These are the activations of a small neural network, seen along a few directions. Each row is one input.
In each table, some parts of the input vary, and every possible input appears once, in random order.
Descriptions start from the smaller parts, as in this example, which fits no table here: one of 6 places along a line, together with either a single point or one of 11 places along a line or (one of 3 separate values, together with one of 8 places around a ring).
Shared parts are said once, and a part with two or three values counts as separate values.
In the rows, 128 means zero.

Other details of the inputs vary at random and push rows far along three fixed directions, the same in every table; ignore that.

A family of inputs:
r1: [119 158  77  84 127 202 151  96 106  81 187 155]
r2: [ 94 160 109 130 153  69 148 201  92 174  59  83]
r3: [172  38 159 152 128 141 137 111 176 131  92 101]
r4: [170  21 149 135 115 126 112 108 209  98  84 110]
r5: [157 125 196 157 105 141 115  79 129 153 185 146]
r6: [165 111 193 159 117 154 126  99 123 160 192 146]
r7: [ 95 157  79 112 138 119 140 126 126  91 106 141]
r8: [ 98 215 145 116 143 130 113 117  65 153 197 140]
r9: [114 160  69 114 155 139 145 124 119  80  94 149]
r10: [121 125  93  96 161 139 123 116 137  90 102 112]
r11: [147 118 120 121 153 174 130  84 129  71 144 151]
r12: [168  59 151 149 108 128 107 101 191 112 101 130]
r13: [102 226 140 129 141 132 136 116  56 159 183 143]
r14: [147  98 180 150  96 127 115  93 156 146 161 140]
r15: [121 128  73 115 136 137 141  94 154  39  90 155]
r16: [113 188 166 150 119 117 134 147  71 183 196 150]
r17: [141  85 164 139  59 124 133 158 139 179 171 131]
r18: [117 130  72 113 155 142 154 113 134  66  90 139]
r19: [109 107 108 126 136  75 128 187 142 144  64  92]
r20: [122 146  99 131 126 129 124 120 135  88 127 161]
r21: [155  90 164 157 140 117 123 158 134 174 100  99]
r22: [ 81 175 123 114 143  59 113 197  89 184  97  80]
r23: [150 104 168 146 122 114 110 134 140 177 115 102]
r24: [129 127 146 147 135 121 134 147 113 138 133 133]
r25: [130 130  63 102 171 162 141 102 139  54  81 137]
r26: [106 126  85 108 154  85 113 177 141 129  46  83]
r27: [ 94 191 103 119 133 126 126 117  99  92 160 167]
r28: [154  70 144 109  90 170 128 115 155 137 165 114]
r29: [139  72 139 128  92 125 150 193 134 179 121  95]
r30: [108 154  85 104 142 128 128  99 135  71 103 138]
r31: [120 115 104 137 157  92 135 196 125 146  51  94]
r32: [109 170 131 101  79 166 123  99 105 131 231 166]
r33: [164  96 148 157  96 163 122  63 176  78 160 193]
r34: [139 118 199 153 108 105 113 129 120 211 156 100]
r35: [107 185 135 123 146 103 109 163  85 180 135 102]
Each input here is: one of 5 places around a ring, together with either a single point or one of 6 places around a ring.
Question: The inputs of r23 and r12 match in every part but the place on the ring of 5. If r28 is changed in the same way as r23 into r12, which row does it become?
Answer: r32
Question: Change only the place on the ring of 5 in r5. List by row number the other rows that result.
Answer: r2, r13, r15, r30
Question: Start at r11 and move only the place on the ring of 6, one step at a time. The first step leads to r6. Which rows follow, in order?
Answer: r3, r13, r25, r21

A family of inputs:
r36: [172  41 178 150 124 115 115 123 176 139  92  92]
r37: [111 162 106 121 167  98 129 170 100 146  73  93]
r38: [107 163 108 127 167  95 129 164  97 142  71  92]
r39: [135 131 107 124 115 145 129  99 147  76 133 165]
r40: [112 138 156 117  94 108 143 178  97 212 161  93]
r41: [110 126 104 109 113 119 129 184 121 149 128 109]
r42: [135  68  93 118 133 117 132 130 178  66  65 123]
r43: [161  44 146 153 102 109 125 137 186 114  75 115]
r44: [131 132 105  98 137 181 156  96 118 100 155 132]
r45: [172  96 167 158 128 147 120  86 153 126 141 149]
r46: [162  74 173 167 114 134 123 103 162 120 144 157]
r47: [ 98 157 106 128 156  81 133 176 101 138  84 112]
r48: [125 181 179 154 137 121 118 113  83 161 187 149]
r49: [124 155 158 134  96 127 116 107 117 144 175 144]
r50: [128 111 102 109 124 118 121 132 156 118  92 112]
r51: [156  73 159 124  82 158 115 124 157 145 177 127]
r52: [125 178 140 147 121 128 126 114 104 142 170 170]
r53: [135 112 121 120 149 141 128 162 122 142 117 102]
r54: [ 92 211  55  83 171 162 130  79  97  43 129 151]
r55: [139 110 182 153  84 130 111  99 142 167 179 139]
r56: [127 136 143 133 139 127 153 165  93 180 131 100]
r57: [103 146  88 122 174 108 133 149 116 127  65  94]
r58: [104 147  88 125 155  96 138 166 117 112  61 112]
r59: [129  93 130 112 140 110 122 202 125 189  89  53]
r60: [122 131 114 109 122 143 121  88 138  79 147 150]
r61: [111 211 141 122 133 130 116 107  79 165 187 141]
r62: [ 88 175 113 129 121  93 126 157 104 163 126 125]
r63: [121 163 130 129 115 149 128 141  91 143 191 155]
r64: [166  74 186 176 106 101 122 154 153 173 106 121]
r65: [161 109 177 146 116 142 116  97 140 140 152 132]
r66: [143 111 127 137 116 165 162 119 126 116 150 153]
r67: [132 147 148 127 100 136 118 104 123 133 170 149]
r68: [137 111  79 109 174 173 133  65 160  19 105 158]
r69: [100 142  74 107 141  94 132 170 134 123  66 108]
r70: [133 120 145 132  90 151 150 122 122 141 181 153]
r71: [119 132 125 110 119 137 121  98 137 104 155 145]
r72: [ 97 198  93 105 154 152 124  86  98  99 156 146]
r73: [121 123 104 118 121 137 129  99 149  74 140 165]
r74: [125 129 173 140 131 101 114 144 115 189 137  99]
r75: [149  57  97 138 141 138 135 109 189  66  59 133]
Question: The inputs of r40 and r44 match in every part but one. If r67 is changed in the same way as r40 into r44, which row does it become?
Answer: r65
Question: The inputs of r69 and r52 match in every part but one. If r43 is changed in the same way as r69 into r52, which row does it become?
Answer: r58
Question: What do these inputs look like to the network?
Answer: one of 5 places around a ring, together with either one of 2 separate values or one of 6 places around a ring
Question: Start at r57 and move only the place on the ring of 5, one step at a time. The first step leads to r72. Which rows follow, in order?
Answer: r55, r62, r75
